These are the activations of a small neural network, seen along a few directions. Each row is one input.
Each table varies a few parts of the input and shows all the possible inputs, shuffled.
A made-up example of a description, with smaller parts first: line(6) and (point or line(9) or (values(3) and ring(8))).
Shared parts are said once, and a part with two or three values counts as separate values.
In the rows, zero is written as 128.

Rows:
x1: [175 116 125 108 128  89 110 133 137  99 161 162 137 130 155]
x2: [138  98  99 113 177 144 141 106 144 167 120  99 123  91  97]
x3: [147  72 114 115 129 104 127 117 166 108 132 159 112 135  93]
x4: [168 141 111 105 176 132 123 124 112 155 147 100 150  87 158]
x5: [129 165  79 133 140 138  92 131  71 189 151 103 103  52 154]
x6: [ 93 146 152 147  86 100 122 172 111  67 100 157 138 186 178]
x7: [ 99 125  70 139 143 148 110 116 103 204 124 104  80  59  92]
x8: [118 112 141 135 136 161 147 148 172  98  90 133 156 156 101]
x9: [131 178 222 132  70 130 167  39 108 156 191 101 114 170 100]
x10: [ 65 104 146 154  90 114 138 158 141  75  72 156 111 189 116]
x11: [145 151 150 127 132 149 131 164 143  91 118 134 183 151 165]
Question: What do these inputs look like to the network?
Answer: point or (values(2) and line(5))
Question: Change only the values(2) part in x10. List by row number the other rows that result.
Answer: x6

Rows:
x12: [109  96  64 140 120 120  99 119  98 156 129 123  65  82 109]
x13: [144  63 148 120 109 103 145 104 162  75 125 151 115 172 105]
x14: [156 122 141 127  97  84 110 144 112  58 141 154 145 160 185]
x15: [143 150  97 114 169 149 122 151  96 162 119  89 168  92 194]
x16: [ 61 125 153 146 109  90 133 138 110 102  84 147  92 175 119]
x17: [ 89  95 130 148  68 104 117 130 117  85 104 157  85 164 115]
x18: [135  97 107  99 193 102 143 101 137 161 122 104 104  95  99]
x19: [122 156 151 128 122 132 144 160 122  86 105 118 186 181 201]
x20: [169 164 107 122 170 169  92 169 114 134 138 114 162  67 166]
x21: [177 231 207 124  83 129 150  47  61 173 231  95 136 137 158]
x22: [164  68  81 101 156 117 124  92 141 144 143 114  97  90  92]
x23: [109  94 160 126 133 144 180 123 167 103  91 114 166 188 113]
x24: [ 82 124  90 138 159 106 114 129  93 176 108 112  71  91 115]
x25: [129 153 163 122 136  73 131 151 110  74 119 144 146 169 195]
x26: [ 85 143 151 162  89 166 127 171 143  86  85 143 123 154  98]
x27: [130  99  98 110 182 159 155 103 145 173 101  84 150 102 104]
x28: [104 143  89 158 141 182 108 153 125 157 103 114 105  67  97]
x29: [ 96 199 203 146  51 145 150  32  80 198 206  90  83 131  92]
x30: [ 57 127 140 155  91 144 152 152 122 115  70 117 134 183 122]
x31: [158 114 106 119 182 181 128 122 162 145 119 109 140  79  78]
x32: [111 124  64 144 120 134 100 140 135 176 133 155  96  78 103]
x33: [150 148 107 105 181  92 111 147  85 150 139 112 125  83 188]
x34: [115  93 171 117 147  87 164 113 159  91 106 139 123 179 110]
x35: [148 170 161 135 123 152 113 179 138  58 122 144 179 156 173]
x36: [145  89 148 120 111 119 142 131 197  97 134 181 145 175  96]
x37: [175 117  83 107 143 104  92 139  87 132 162 122 123  75 178]
x38: [156 150 138 124 100 101 104 169 149  79 150 183 173 166 178]
x39: [137 109 170 133 133 166 152 142 184  74 107 140 157 163  86]
x40: [ 91 123 129 148  67 119 117 157 155 107 112 186 115 163 107]
x41: [162 170 224 119  92 139 168   9 121 193 211  79 111 145  75]
x42: [ 75 127  80 150 143 161 131 135 105 187  88  87 116  95 120]
x43: [164  95  81 105 160 131 120 113 172 164 150 147 132  90  83]
x44: [176 144  83 109 147 119  86 160 121 153 167 154 156  75 170]
Question: Changing only one part turns x16 into x25. The same change can be made to x40. Which row results?
Answer: x38
Question: What do these inputs look like to the network?
Answer: values(3) and (point or (values(2) and ring(5)))
Question: Change only the values(3) part in x23. List by row number the other rows that result.
Answer: x19, x30
Question: List by row number the other rows that have the values(3) part in common with x22.
Answer: x13, x18, x23, x27, x31, x34, x36, x39, x41, x43

Rows:
x45: [122 122 137 130 135 161 156  55 134 194 149  88  92 100  50]
x46: [159 174 205 127  75 110 137 110 119  88 177 147 160 186 168]
x47: [197  83  54  85 218 131 113 112 149 183 153 108 132  35 118]
x48: [ 89 136 135 151 103 108 111 219 127  27  63 170 160 192 198]
x49: [ 58 141 172 161  53 113 144 117 117 114 113 144  94 190 106]
x50: [162 120 202 112  99 101 162  78 158  92 164 143 144 196 111]
x51: [ 94 178 187 152  58 105 128 129  83  93 140 138 118 182 169]
x52: [ 80 157 119 150 112 151 137  88  87 210 134  88  81  95  94]
x53: [ 52  94 124 160  98 120 127 206 159  50  38 176 135 198 133]
x54: [155  74 157 108 142 107 152 169 200  26  92 173 187 205 140]
x55: [132 146  30 126 181 129  73 167  66 188 125 105 105  19 172]
x56: [196 143  53  98 200 136  84 148 108 181 167 114 148  25 173]
x57: [ 95 103  15 134 172 144  91 150 100 206  97 108  81  31 108]
x58: [179 194 156 110 133 145 127  83  90 183 201  88 148  92 154]
x59: [102 107 189 140  77 122 163  86 163 101 127 144 102 194  62]
x60: [117 194 136 139 116 141 118 102  53 191 162  79 104  86 156]
x61: [154 131 156 124 120 114 126 201 163  20 103 177 203 196 196]
x62: [138  66  35 116 193 155 110 117 150 192 114 106  91  34  64]
x63: [ 97  59 144 138 119 130 147 175 202  37  52 175 144 200  89]
x64: [179 138 154  98 157 137 154  49 132 186 187  87 134 102  99]
Question: Changing only one part turns x63 into x59. The same change can be made to x54. Which row results?
Answer: x50
Question: What do these inputs look like to the network?
Answer: line(4) and ring(5)
Question: Change only the line(4) part in x60. List by row number the other rows that result.
Answer: x48, x51, x55
Question: Start at x56 and move only the line(4) part, one step at a time. The first step leads to x58. Which rows follow, in order?
Answer: x46, x61

Rows:
x65: [133 157 106 128 126 122 108 107  74 177 160 105  99  81 143]
x66: [136 114 112 121 140 142 129  85 137 185 152 113  97  87  70]
x67: [104 149 165 142  82 100 127 142 115  90 128 153 128 178 160]
x68: [141 114 173 116 121 108 153 116 155  80 125 140 154 188 132]
x69: [164 122 121 103 168 128 138  88 122 175 161  97 124  87 119]
x70: [114  81  89 132 152 119 107 212 161  52  59 168 147 143 149]
x71: [170 163 123 116 145 147 114 110 106 168 174 101 141  80 149]
x72: [148 159 177 129 101 124 136 145 138  78 140 152 171 179 161]
x73: [115 100 163 138  90 127 151 115 168  87 118 154 124 184  88]
x74: [101 150 111 141 136 149 131 101  97 186 129  91  96  90 106]
x75: [ 76 133 169 151  84 132 147 139 129  99  95 134 126 186 120]
x76: [134  93  26 118 192 138  94 176 134 160  97 128 130  53 138]
Question: What do these inputs look like to the network?
Answer: values(2) and (point or ring(5))
Question: Changing only the values(2) part turns x72 into x71. The same change can be made to x73. Which row results?
Answer: x66

Rows:
x77: [185  79 114  98 183 138  90 169 141  98 135 133 134  65 134]
x78: [101  53 142 134 124 116 179  94 207 102  89 159  88 192  12]
x79: [ 40  76  54 150 145 141 125  90 136 198  81 109  36  71  25]
x80: [ 89 162 151 151  27  91 109 167 118 104 147 187 140 185 174]
x81: [ 99 128 159 146 102 111  89 222 116  25  77 164 117 162 175]
x82: [182 116 107 100 110 122 105 113 145 182 195 156 148  96 139]
x83: [147 177  86 143 126 146 104  77  42 176 167  75  78  57 123]
x84: [173  85 114  79 186  94 139 107 119 161 147  97 156 109 174]
x85: [188 150 175 131 107 121 146  63 132  72 176 125 134 165 124]
x86: [125 169  53 133 117 116  82 134  88 222 173 149 100  59 143]
x87: [131 131  61 141 189 128  65 189  92 138 111 123  83  24 144]
x88: [ 75 125 106 158 108 156 110 229 148  53  36 152 187 192 175]
x89: [174 113 149 107 169 107 108 173 166  33 113 176 143 135 132]
x90: [148 192 240 130 117 142 178  59 155 141 180 111 154 178  99]
x91: [115 140  60 111 194  90 115 122  65 200 123  90 107  69 181]
x92: [ 67 207 251 158  54 152 167 104  89 130 149 109 134 201 135]
x93: [202 123 141 111 117 153 125  58 104 137 189  81 123  97 124]
x94: [163 167 205 105 126 172 159  55 128 207 191  66 141 110  98]
x95: [163 116 148  93 172  60 160 115 145  96 131 138 167 176 167]
x96: [ 86 133 157 125 107  67 145 158  94  86  96 130 141 197 212]
x97: [106 130  12 149 191 179 102 200 130 166  67 118 141  50 156]
x98: [162  80  63 110 183 182 128 184 176 125  92 122 196  87 138]
x99: [108 167 186 160  37 129 138 111  74  60 143 119 112 184 163]
x100: [108 221 151 135 132 165 138  73  65 245 167  61  99  67  97]
x101: [149 112  96 120 172 151 139 186 198  60  73 164 210 160 133]
x102: [ 25  63 158 176  55 120 156 126 150  94  44 160  75 208  53]
x103: [168 145 141 115  98  91 124 119 172 115 181 198 158 166 136]
x104: [104  23 106 115 136 146 156  87 189 161 111 111  79 120  15]
Question: What do these inputs look like to the network?
Answer: line(4) and (point or line(6))
Question: Changing only the line(4) part turns x82 into x103. The same change can be made to x98. Which row results?
Answer: x101
Question: Change only the line(4) part in x99. List by row number the other rows that result.
Answer: x83, x85, x93

Rows:
x105: [115 109 117 131 110 117 118 151  93  95 106 115 131 139 180]
x106: [107 124  27 130 169 140 105 143 111 208 110 116 106  52 119]
x107: [136 157 121 122 122 135 116  95 118 217 185 125 106  74 104]
x108: [ 84 115 155 151 117 120 119 186 135  39  67 155 114 168 133]
x109: [143 128 161 138  99 144 140 180 181  35 105 173 200 202 158]
x110: [165 151 137 114 151 176 128  90 136 197 178  95 135  71  96]
x111: [124 118 163 117 123 141 170  98 127 137 124  90 156 167 136]
x112: [145  50  92 100 145  64 126 115 172 124 134 176 103 135  99]
x113: [137 137 196 139  73 150 162 125 176  63 125 157 181 219 115]
x114: [ 66 134 183 146 102 103 152 136 148 103  91 154 113 197  99]
x115: [ 72 125 146 145 127 100 128 191 153  75  69 173 132 180 142]
x116: [ 96 129  69 135 145 144 131  87 115 233 135 101  87  68  80]
x117: [166 158 117 121 151 105  97 130  73 116 154 113 115  88 176]
x118: [147 151  79 117 147 131  89 152 113 192 162 140 127  57 143]
x119: [102 118 108 124 121  96 127 156 111 132 107 134 150 151 187]
x120: [ 77 124 191 153  92 124 145 132 130  67  91 137  94 186  90]
x121: [120 114  36 139 161 160  94 138  95 175 108  98  88  39 111]
x122: [134 112 125 115 149 136 143 152 128 111  98 106 177 147 180]
x123: [156 164 158 125 125 110 126  75  78 140 178  96  92 107 137]
x124: [107 146 180 147  46 110 144 127 161  84 133 184 152 224 124]
x125: [150 148 130 132 114 155 106  91 102 184 182 106  86  64  97]
x126: [125 123  86 128 174 184 144  82 133 212 128  71 117  64  71]
x127: [106 116 156 133  84 121 145  98  94 121 130  98 109 160 136]
x128: [103 118 163 137 155 138 145 188 169  54  60 145 160 175 133]
x129: [125 126 152 152  60 126 114 178 148  19 112 183 153 195 158]
x130: [160 142  88 126 139 150  78 147  97 159 159 122 108  46 136]
x131: [113 136 143 145  72 106 122 184 165  56 114 201 171 208 166]
x132: [137 118  44 122 198 180 117 138 130 187 103  84 136  46 110]
x133: [177 145  96 108 175 170 102 147 132 172 153 109 156  53 134]
x134: [109 119  78 145 136 164 123  82  99 200 133  83  67  56  72]
x135: [142 173 149 115 134  90 137  79  95 174 181 116 112 118 144]
x136: [182 161 125 103 188 125 122 130 108 129 148 102 163  95 176]
x137: [158  40 101 109 136  85 116 110 155  89 131 158  84 123  91]
x138: [152 167 109 112 160  86 108 134  90 150 156 133 134 100 184]
x139: [119 136 189 153  35 131 136 123 144  48 132 166 133 212 116]
x140: [175  42 109  92 171 103 142 112 191 103 125 146 132 129  89]
x141: [ 94 126 147 126  94 100 155 102 111 157 131 117 129 170 144]
x142: [172 167 165 107 163 130 150  75 111 154 173  87 140 114 136]
x143: [ 96 125 200 138 130 142 171 134 164  81  84 128 141 193  89]
Question: Changing only one part turns x107 into x110. The same change can be made to x124. Which row results?
Answer: x113
Question: What do these inputs look like to the network?
Answer: values(3) and (point or (values(2) and line(6)))
Question: Change only the values(3) part in x123. List by row number the other rows that result.
Answer: x135, x142
Question: Change only the values(3) part in x132. List by row number the other rows that result.
Answer: x106, x121

Rows:
x144: [161 125 122 129 147 154 110 167 142  82 121 134 143 108 135]
x145: [136 150 144 121 144 154 144 148 147 127 122 121 183 146 152]
x146: [ 92 134 154 139 119 106 138 130  96 100 104 114 109 161 152]
x147: [ 95 133 125 144 120 157 144 142 158 148 102 133 154 150 108]
x148: [105 118 147 123 146 141 168 120 150 132  92 107 150 157 114]
x149: [163 151 192 123  84 115 139  99 136  98 177 144 150 173 145]
x150: [126  88 125 131 152 144 127 135 142  86  93 121 112 122  97]
x151: [127 146  94 125 134 150 111  91 100 223 169  98  90  51  97]
x152: [172 171 101 113 160 146 114  89  88 197 183  86 125  53 140]
x153: [119  90  61 123 135 106 105 163 149 135 108 167 120 116 131]
x154: [126  70  83 110 162  88 128 143 140 119 104 140 122 123 136]
x155: [158 111  86 108 165  97 101 168 140 116 125 159 154 108 172]
x156: [131 124 197 122  92  98 158  76 139 103 153 130 115 189 102]
x157: [118 106 103 147 120 159 106 157 151 101  99 146 113 111  91]
x158: [ 82 152 133 156  88 120 119 152 105 114 110 142 112 147 146]
x159: [121 139 176 139  63 116 143  97 142 119 160 163 117 177  96]
x160: [128 165 149 133 109 117 115 158  89  96 126 127 147 147 186]
x161: [143 131 112 118 163 135 134  69  91 210 157  73  88  66 104]
Question: Changing only one part turns x149 into x156. The same change can be made to x155. Which row results?
Answer: x154
Question: What do these inputs look like to the network?
Answer: values(3) and (point or line(5))
